These are the activations of a small neural network, seen along a few directions. Each row is one input.
In each table, some parts of the input vary, and every possible input appears once, in random order.
Descriptions start from the smaller parts, as in this example, which fits no table here: line(4) and (point or line(9) or (values(3) and ring(8))).
Shared parts are said once, and a part with two or three values counts as separate values.
In the rows, zero is written as 128.

Other details of the inputs vary at random and push rows far along two fixed directions, the same in every table; ignore that.
To show where, the next rows are all for the same input, with only those details redrawn:
[156 119 113 115  89  94 137  94 137 115 178 120 110 106]
[183 136 104 164  83  82 136  98 169  73 131 108  89 143]
[138 124 127 105 110 119 139 119 136 138 162 130 134 103]
[140 156 142 154 143 147 142 172 180 115  61 132 150 156]
[119 118 136  78 122 135 140 127 120 166 177 138 151  85]
[ 97 153 172 109 182 195 145 212 161 172  60 156 200 133]
[117 132 145  95 138 149 141 152 138 159 136 142 162 105]
[173 126 105 137  80  82 135  87 150  94 166 112  94 119]

Table:
r1: [ 94  92 169 123 208 182  95 177 144 210 105 193 170  92]
r2: [103 131 122 110 160 167 145 176  96 163  79 147 167 148]
r3: [130 141 111 164  89 145 130 130 139 106  73 116 120 182]
r4: [109 124 134 105 115 109 113  80  83 115 197  98 101 104]
r5: [ 92 115 108  83 114 147 143 121  83 179 156 147 154 112]
r6: [128 181 117 188 136 105 135 124 165  63  83 117 104 174]
r7: [135 151 107 150 139  82 132 105 119  79 143 114  94 140]
r8: [108  96 124  86  99 150 122 108  65 162 163 114 134 120]
r9: [115  69  81 152 118 112  93  73  85 167 161 171  90 114]
r10: [173 142 126 159 137 113 138 155 162  89  82 117 118 156]
r11: [123 110 170  89 135 166 121 152 118 158 134 114 155 110]
r12: [111 125 160  97 121 163 130 150 139 159 132 129 161 112]
r13: [183 120 129 153 118  99 121 128 140  83 109  93 101 147]
r14: [164 129 102 180 116 116 124 136 119  79  56  99 104 194]
r15: [116 117 140  77 128 138 140 133 121 169 172 140 157  86]
r16: [ 98 154 138 229 214 138  90 153 176  97  34 168 109 170]
r17: [123 130 124 120 140  93 117  98  85 102 168 102 101 117]
r18: [100 135 121 106  94 101 122  68  98 117 210 110 100 100]
The inputs of r15 and r6 match in every part but one. If r13 is changed in the same way as r15 into r6, which row does it become?
> r17
What is each input in this table made of?
> values(3) and (point or ring(5))
Change only the values(3) part in r3. List by row number the other rows that result.
> r12, r18
Change only the values(3) part in r1. List by row number the other rows that result.
> r9, r16

Table:
r19: [ 59 131 150  90 171 198 113 172  96 195 110 156 174 120]
r20: [ 95 120 159 137 174 160 115 155 144 164  92 149 163 119]
r21: [129 143 138 174 148 154 105 149 146 104  53 121 116 179]
r22: [129 143 170 135 159 202 149 190 176 150  46 136 184 157]
r23: [ 69  96 115  74 157 149 130 113  60 196 191 170 147  89]
r24: [162 128 114 133 124  93 129 111 149  97 133 102 121 126]
r25: [102  94 112 106 160 130 114 115  77 175 169 161 135 103]
r26: [108 122 132  63 125 145 147 148  91 165 178 141 139 103]
r27: [138 126 146 143 154 112 116 127 145 110 134 130 110 108]
r28: [126 179 161 156 183 172 142 198 185 108  18 117 184 181]
r29: [ 68 146 164  72 144 189 131 185 121 180 120 141 195 115]
r30: [156  89  87 155 111  75 107  56  99  98 183 114  69 122]
r31: [ 99 110 160  34 140 166 140 143  74 184 205 126 157  82]
r32: [166 126  83 140  46  55 142  41  97  74 186  77  72 126]
r33: [145 140 114 145 101  82 129  74 135  81 186 117  73 109]
r34: [136 147 105 119 122 105 144 123 143 112 128 129 135 129]
r35: [136 112 110 147 126 116  97 121 114 128 118 140 101 134]
r36: [165 109  97 133  77  64 132  73  93 104 166 102  94 114]
r37: [159 132 116 140  85 133 151 111 156 116 133 119 119 137]
r38: [168 104 111 127  66  73 108  79 129  90 181  92  85 112]
r39: [156 164 104 244 111  98 123 125 205  51  33 128  89 203]
r40: [104 131 139  62 125 157 147 145  92 160 185 125 144 104]
r41: [103 116 150  76 126 141 143 113  73 162 158 110 158  96]
r42: [158 165 117 194  94 110 128 153 188  62  46 114 106 195]
r43: [ 86 107 119  90 129 144 113 122  80 174 161 157 127 100]
r44: [118  88 122 103 129 125  95 102  84 155 171 131 110  95]
r45: [154 141  88 116  83  75 140  70 129  91 190 100 101 116]
r46: [150 119  92 129  68  72 144  69  93  99 167 103  93 120]
r47: [102 155 156 108 200 174 139 214 154 168  50 156 208 135]
r48: [112 101 145  81 131 132 136 120  75 164 153 114 155  87]
r49: [ 75  94 135  70 167 158 122 107  60 193 196 148 150  88]
r50: [126 159 151 199 157 150 120 154 190  98  33 128 137 184]
r51: [153 105  93 158  87  60 105  59 129 112 186 130  80 108]
r52: [110 109 138  76 115 129 115 140 104 173 171 140 155  91]
r53: [117 135 181 134 189 219 146 229 181 170  13 152 203 152]
r54: [207 133 103 203  91 105 136 129 197  71  64 121  95 178]
r55: [110 146 168 107 188 190 138 231 134 168  63 151 183 148]
r56: [184 127 124 154 111 105 129 134 147  73 118  94  88 158]
r57: [ 80 115 114  99 152 149 127 110  78 169 175 148 139 111]
r58: [158 144 122 165 111 148 153 157 184 113  60 140 133 166]
r59: [100 118 155  68 113 147 120 130 103 164 178 118 158  96]
r60: [136 138 144 143 137 109 123 110 144  99 151 120 102 118]
r61: [163 117 108 143 108  59 115  77 128  98 192 132  69  95]
r62: [153 173 111 239 113 108 124 120 206  47  40 115  90 202]
r63: [130 163 137 178 152 124 134 155 170  92  77 146 113 150]
What is each input in this table made of?
> ring(5) and (line(4) or values(5))
The inputs of r45 and r34 match in every part but the ring(5) part. If r57 is changed in the same way as r45 into r34, which row does it become?
> r23
List by row number the other rows that have the ring(5) part in common with r51.
> r25, r35, r36, r47, r52, r54, r55, r61
A walk changes only the ring(5) part. It starts at r52 and steps to r42. List the rest of the walk in order.
> r29, r59, r38
